These are the activations of a small neural network, seen along a few directions. Each row is one input.
Each table varies a few parts of the input and shows all the possible inputs, shuffled.
A made-up example of a description, with smaller parts first: ring(5) and (point or ring(9) or (values(3) and line(6))).
Shared parts are said once, and a part with two or three values counts as separate values.
(in the rows, 128 means zero)

A family of inputs:
R1: [114 120 193 127  43 114 147 189  70  86 163]
R2: [131 129  81 147 210 116 153  66 167 188  88]
R3: [160 125 185  32 125 128 117 154 123  79 154]
R4: [ 92 172  72 162 197 116 146  73 129 182  90]
R5: [123 136 146 118  65 152  69 174 108  84 169]
R6: [119 161 149  72 111 151  61 152 103  88 165]
R7: [157 121 156  49 118 146  73 151 146  93 152]
R8: [119 147 191  77  87 104 153 178  62  71 160]
R9: [121 170 170  47 118 130 107 161  83  71 156]
R10: [ 92 134  49 227 150 134 113  84 143 205 103]
R11: [154 105 207  59  93 101 166 179 108  78 145]
R12: [103 197  70 124 227 120 126  54 124 180  92]
R13: [130  90  62 208 159 134 122  76 183 210  97]
R14: [118 116 167 147  34 134 102 191  95  93 160]
R15: [157  71 179 130  41 136 109 188 135 101 161]
R16: [162  93 160  98  72 151  80 172 151  94 160]
R17: [134 109  80 177 179 125 145  83 176 186  97]
R18: [ 96 152  68 194 170 125 135  89 134 179 108]
R19: [138  97  81 196 169 137 201  78 168 139  75]
R20: [140 156  79 103 236 113 139  50 166 184  83]
R21: [103 141  70 216 159 139 191  84 127 132  82]
R22: [152  74 202 107  51 109 161 189 115  91 156]
What is each input in this table made of? -> values(2) and (point or line(4) or ring(6))
Changing only the values(2) part turns R15 into R14. The same change can be made to R3. Which row results? -> R9

A family of inputs:
R23: [108 184 108  84 184 134  80  94 123 133 129]
R24: [143  78 195  85  62 137 126 184 138  80 157]
R25: [136  73 102 208 135 123 176 104 164 153 100]
R26: [112 137 159 118  54 133  96 184  86  76 158]
R27: [141 120  91 139 190 125 156  81 173 177  81]
R28: [170 141 126  52 200 124 117 106 155 136 112]
R29: [ 98 177  64 168 185 126 128  86 134 175  97]
R30: [104 182 153  59 142 126 114 137  67 100 151]
R31: [114 118 134 192  51 144 108 164 107 132 153]
R32: [ 88 134  85 224 119 135 150 105 123 161 112]
R33: [159 143 178  39 151 101 149 135 120  88 134]
R34: [162  50 140 168  63 128 137 156 146 126 153]
What is each input in this table made of? -> values(2) and ring(6)
Change only the values(2) part in R24. List by row number the other rows that result. -> R26
Change only the ring(6) part in R29. List by row number the other rows that result. -> R23, R26, R30, R31, R32

A family of inputs:
R35: [144 131 171  67  96 135 103 162 111  77 157]
R36: [150 121 120 105 175 121 163  96 150 128 107]
R37: [148  66 119 201 109 125 176 123 164 151 110]
R38: [117 156  86 129 165 146  93  97 138 147 120]
R39: [132 142  94 111 170 138  69  99 162 168 124]
R40: [115 100  83 222  97 145 106 122 153 171 124]
R41: [123 138 168  92  87 132 121 173  95  74 149]
R42: [ 79 173  95 164 149 122 130 106  92 156 120]
R43: [111 139 127 141 159 101 198 107 102 139 103]
R44: [ 96 165  84 155 155 138 112 106 122 142 114]
R45: [105 146 177 102  82 117 138 171  67  88 155]
R46: [162 111 129  89 178 116 135  99 170 152 109]
R47: [144  78 168 161  30 139 114 190 125 102 160]
R48: [161 117 179  48 101 131  83 163 137 101 166]
R49: [131 136 119 133 164 115 179 107 132 123 101]
What is each input in this table made of? -> values(3) and (point or line(4))
Changing only the values(3) part turns R38 into R35. The same change can be made to R42. Which row results? -> R45
A walk changes only the line(4) part. It starts at R43 and steps to R49. List the rest of the walk in order. -> R36, R46
Change only the values(3) part in R40. List by row number the other rows that result. -> R37, R47
